Each row below holds a small network's activations on one input, seen along a few directions.
In each table, some parts of the input vary, and every possible input appears once, in random order.
Descriptions start from the smaller parts, as in this example, which fits no table here: one of 8 places around a ring, together with either a single point or one of 11 places around a ring or (one of 3 separate values, together with one of 6 places along a line).
Shared parts are said once, and a part with two or three values counts as separate values.

Other details of the inputs shift rows strongly along three fixed directions, in all tables alike. That doesn't count.

A family of inputs:
x1: [  8   9 -21  11  10 -12   3  -4 -10  -5  14]
x2: [  6 -19  11 -49  -3   1   6  -2 -10  -9  -1]
x3: [  6 -20  12 -49  -2   3   4  -2  -8 -10   0]
x4: [  9   7 -13  15   4  -8   6  16   4  -4  17]
x5: [  7 -16  33  -7   1 -10  17 -14  -7  -4  -5]
x6: [  8  10 -19  14   5 -12   3  -3  -9  -8  15]
x7: [  7 -16  32  -9   6  -9  10 -15 -15  -3  -3]
x8: [ 10  -6  21 -45 -11   8   6   0 -12   2  10]
x9: [-17  14 -13   5 -13  24 -18   1   8  18 -12]
x10: [-15 -14  10 -49 -29  26 -11 -10  -1  11 -33]
x11: [  7   4 -19  14   7 -12   5   5  -1 -14  10]
x12: [  6   3 -16  11  16  -6  -1  15  -4  -2  20]
x13: [ 2 -8 40 -7  5  3 16 -9 -2 -2  8]
x14: [ 10   7 -14  14   9  -7  -1  14  -5  -2  19]
x15: [  6   5 -19  12   9 -13   1   4  -6 -13  11]
x16: [  6 -19  14 -46  -7   3   3  -1  -7 -13   0]
x17: [  0 -35  84  73  46 -28   6 -28   4   7 -26]
x18: [-13   5 -16   5 -12  19 -22   9   9  19 -17]
x19: [  1 -20  91  74  39 -25  13 -24   1  20 -16]
x20: [  4 -15  16 -44 -15  -2  16   0   0 -13  -3]
x21: [-24 -33  77  66  33  -6 -21 -34   2  28 -55]
x22: [ 1 18 -9 15  4 -2 12  7  7 -8 22]
x23: [  6  12 -16  15  -2 -14  12   0   3 -10  12]
x24: [  6 -16  15 -44 -13   1  14  -1  -3 -12  -3]
x25: [-20  12 -17   5 -20  12 -13  -7  14  12 -23]
x26: [-16   0 -21   3  -8  15 -24   1  14   6 -24]
x27: [  4   5 -17  14   4 -15   9   8   8 -16   9]
x28: [-19   2 -20   4 -12  13 -19   1  14   6 -26]
x29: [  4  16 -11  14   8   1   7   5   0  -7  23]
x30: [ 13  12 -13  14   5  -8   3  12  -1   0  18]
x31: [  6   3 -18  14   7 -12   5   7   7 -17  10]
x32: [-31  11  -6   6 -16  35 -34  -6   8  31 -32]
x33: [-16   8 -21   5 -16  15 -18  -8   5  14 -22]
x34: [  3 -12  50  13  23  -4   8 -16 -12  12   1]
x35: [  8 -13  12 -47  -7   2  10  -9 -16  -3   1]
x36: [  5  -5  23 -42 -15  11  15   0  -4  -2  10]
x37: [  6   4 -21  10  14 -13   1   4  -7 -10  11]
x38: [-20   3 -18   4 -14  12 -18   3  20   5 -26]
x39: [  6  12 -18  13   5 -11   3  -4  -8  -9  16]
x40: [  8 -13  14 -44 -14   3  13  -7 -10  -7   0]
x41: [ 10  14 -14  11  12  -5   1   7  -7   3  21]
x42: [-32   7 -11   8 -23  26 -28 -15  15  26 -44]
x43: [-20  16 -11   6 -17  21 -13   3  15  17 -14]
x44: [-14  14 -13   6 -16  20 -17   4  12  20 -15]
x45: [  3  -5  19 -46  -3  14   9  -4 -12  -1  13]
x46: [  7   7 -21  11  12 -12   3   0 -10  -8  11]
x47: [-12  11 -15   4 -12  17 -25   6   4  22 -16]
x48: [  6   4 -13  15   6  -6   6  17   5  -7  18]
x49: [  3  17 -11  13  10   0   3   4  -5  -6  25]
x50: [-30  -4 -17   4  -7  26 -41  -6  14  24 -45]
x51: [  5 -11  16 -43 -17  -1  18  -3  -3 -11  -3]
x52: [  7   8 -19  13   7 -12   3   1  -9 -11  11]
x53: [  8   2 -19  12  12 -12  -3   6   0 -15  12]
x54: [  7 -20  15 -45  -9   3   7  -1  -2 -13  -1]
x55: [ 12  11 -15  11  12  -8   0  10  -7   4  18]
x56: [  6   4 -16  13   6 -14   6   9  12 -17  10]
x57: [ 10  14 -11  15   1 -11   8  14   6  -2  16]
x58: [  8   9 -11  15   2 -10   8  17   7  -4  16]
x59: [  5 -21  37  -9  10  -3   5   1  -9   1   5]
x60: [-30   6 -12   7 -21  27 -31 -16  12  27 -42]
x61: [  7   3 -19  13   9 -12   3   6   1 -15  10]
x62: [  7  11 -20  11  10 -11   3  -5  -9  -5  15]
x63: [-13  13 -14   5 -13  21 -20   3   8  21 -14]
x64: [ 11 -10  22 -44 -16   5  12   5  -4   1   4]
x65: [  4   6 -12  15   4  -9   8  19   8  -7  17]
x66: [  9 -19  35 -11  13  -4   6  -1 -11   8   3]
x67: [  6  11 -17  15   0 -15  13   2   3 -11  10]
x68: [  7   3 -14  15   9  -5   3  16   1  -6  19]
x69: [  7 -11  15 -42 -18   1  16  -9  -6  -7   1]
x70: [  7   9 -18  15   3 -12  10   3   0 -13   9]
Description of these inputs: one of 5 places along a line, together with either one of 6 places along a line or one of 8 places along a line.
Changing only the place on the line of 5 turns x64 into x55. The same change can be made to x36. Which row results? -> x34
Changing only the place on the line of 5 turns x51 into x70. The same change can be made to x27. Which row results? -> x28
Change only the place on the line of 8 in x60. List by row number the other rows that result. -> x10, x11, x26, x33, x40, x54, x61
A walk changes only the place on the line of 6. It starts at x68 and steps to x18. List the rest of the walk in order. -> x30, x63, x9, x29

A family of inputs:
x71: [ 5 21  9 68 19  6 -3 -7 28  4 16]
x72: [-36  39 -58  55 -20  40 -15   2  19  20  -4]
x73: [ 23  -4  17 -74 -17  -4  56  10   9 -11  34]
x74: [ 32 -13  23 -75  -7   1   8  37 -39  -1  48]
x75: [  7  19 -75  46  -3  18 -54  -9   7  15 -33]
x76: [  -3   17  -59 -100  -47   50  -31   53  -12   14   22]
x77: [ -2 -46  92   8  16   2  24   4  13   7  -7]
x78: [ 3 -9 26 75 40 -6 13 19 16  3 22]
x79: [-12   7 -40  54  13 -26  -2 -10  25   1 -35]
x80: [ 20  57 -81 -12 -11  14 -15  27   5 -11  66]
x81: [  8  22 -66  -7  25 -23  23  -1 -28 -57  48]
x82: [ 19 -15  12  75   8 -54  -1 -19  21 -29  -8]
x83: [ -9 -28  -2 -16 -22  31 -22 -32 -28  24 -57]
x84: [ 33   6  16 -82  -4  -6  27  12 -31  10  44]
x85: [-14  -5   6  68  38 -37   9 -29 -15 -29  -3]
x86: [ 30  30 -20  16  -4 -28  61  20  -8 -45  64]
x87: [-29  -8  33 -16 -35  24 -15  29  22  19 -47]
x88: [ 26 -12  33  74  66 -46  -5 -31 -14 -21  12]
x89: [-36 -12   2 -25 -18  59 -36  19  16  41 -23]
x90: [-29 -17  27 -22  -8  43 -34  14   3  43 -20]
x91: [  5  -2  30  76  28 -21  18  28  21  -5   8]
x92: [ -2 -44  79 -12  37 -40  24 -39  -7  -6 -28]
x93: [ -2  25   4  64  15 -22  22   6  29  16  -6]
x94: [ 46  -1  40 -69   6 -26  36   7 -43   8  51]
x95: [ 71  26  17  13  35 -49  28  13 -39 -29  96]
x96: [ -2 -32  98   6  19   7  31 -34 -27  15  11]
x97: [ 20 -42  37 -16  15  -8   4 -32 -20  29 -45]
x98: [  0   1  53 -18  -6  27 -33 -16 -10  35 -13]
x99: [-20 -51  52 -16  20  -8 -11  -7   0 -13 -36]
x100: [-20  36 -45  52   4  15  -5   7  35  32  -3]
x101: [-15   7 -62  53 -18 -33 -15  -1  33   6 -36]
x102: [-32  20   5 -27 -46  21  -8   9  29  37 -56]
x103: [-14 -58  29 -10 -28 -11 -15   3  18  -5 -51]
x104: [-20   0  30 -16 -32  42 -17 -13  36  19 -31]
x105: [  9  44 -66  -2  -7   6  13  19 -24 -11  69]
x106: [ 41  -2 -88  -4   9 -10  -5  39 -19 -26  31]
x107: [  8 -18  28  88  39 -51  34 -31 -13 -35  -3]
x108: [ 27  -2 -64  -7  31 -28   2  34 -19 -43  49]
x109: [   0   41 -112  -27   17  -15    2   16    2  -30   29]
x110: [-15 -12 -34  60  15 -14 -18  15  23 -15 -30]
x111: [-31  34 -42  64 -15  22  -2   1  19  11  -3]
x112: [-16   7  34 -16 -38  34 -15  -7  36  17 -41]
x113: [-48  24  -8 -25 -71  45 -18   4  13  24 -56]
x114: [ -6 -26  32 -16 -15   5 -14 -31  20 -12 -51]
x115: [-17 -10  41 -21   2  25   1 -16   8  46 -16]
x116: [ -3  11 -58 -98 -39  18 -20   2  11 -41   2]
x117: [-14  -2  46 -12 -18  24 -17 -18 -40  41 -15]
x118: [ 15  12  -3 -77 -29  20  15   8 -45  -1  42]
x119: [-31  28  -1 -30 -64  43 -37   7  36  21 -55]
x120: [-14  31 -20  52  23   0 -14   1   7  44   7]
x121: [ 48 -13  56 -63   9  -3  41  -5 -14 -27  69]
x122: [ 26 -45  35 -74  39 -26  35   9 -28 -55  35]
x123: [-18  -4 -37  69 -22 -28  -8 -15   9 -14 -27]
x124: [  2   6 -37 -96 -13  19 -13  -7  -1 -39   7]
x125: [-12   9 -41  46  35 -20 -23 -14   0  17 -22]
x126: [  1 -49  78  -2  31 -19  15 -48 -43  -8 -18]
What is each input in this table made of? -> one of 4 separate values, together with either one of 6 places along a line or one of 8 places along a line
Changing only the choice among 4 separate values turns x93 into x112. The same change can be made to x125. Which row results? -> x88
Changing only the choice among 4 separate values turns x118 into x84. The same change can be made to x85. Which row results? -> x92
A walk changes only the place on the line of 6. It starts at x123 and steps to x107. List the rest of the walk in order. -> x85, x81, x126, x83
Change only the choice among 4 separate values in x80. List by row number the other rows that result. -> x90, x105, x120
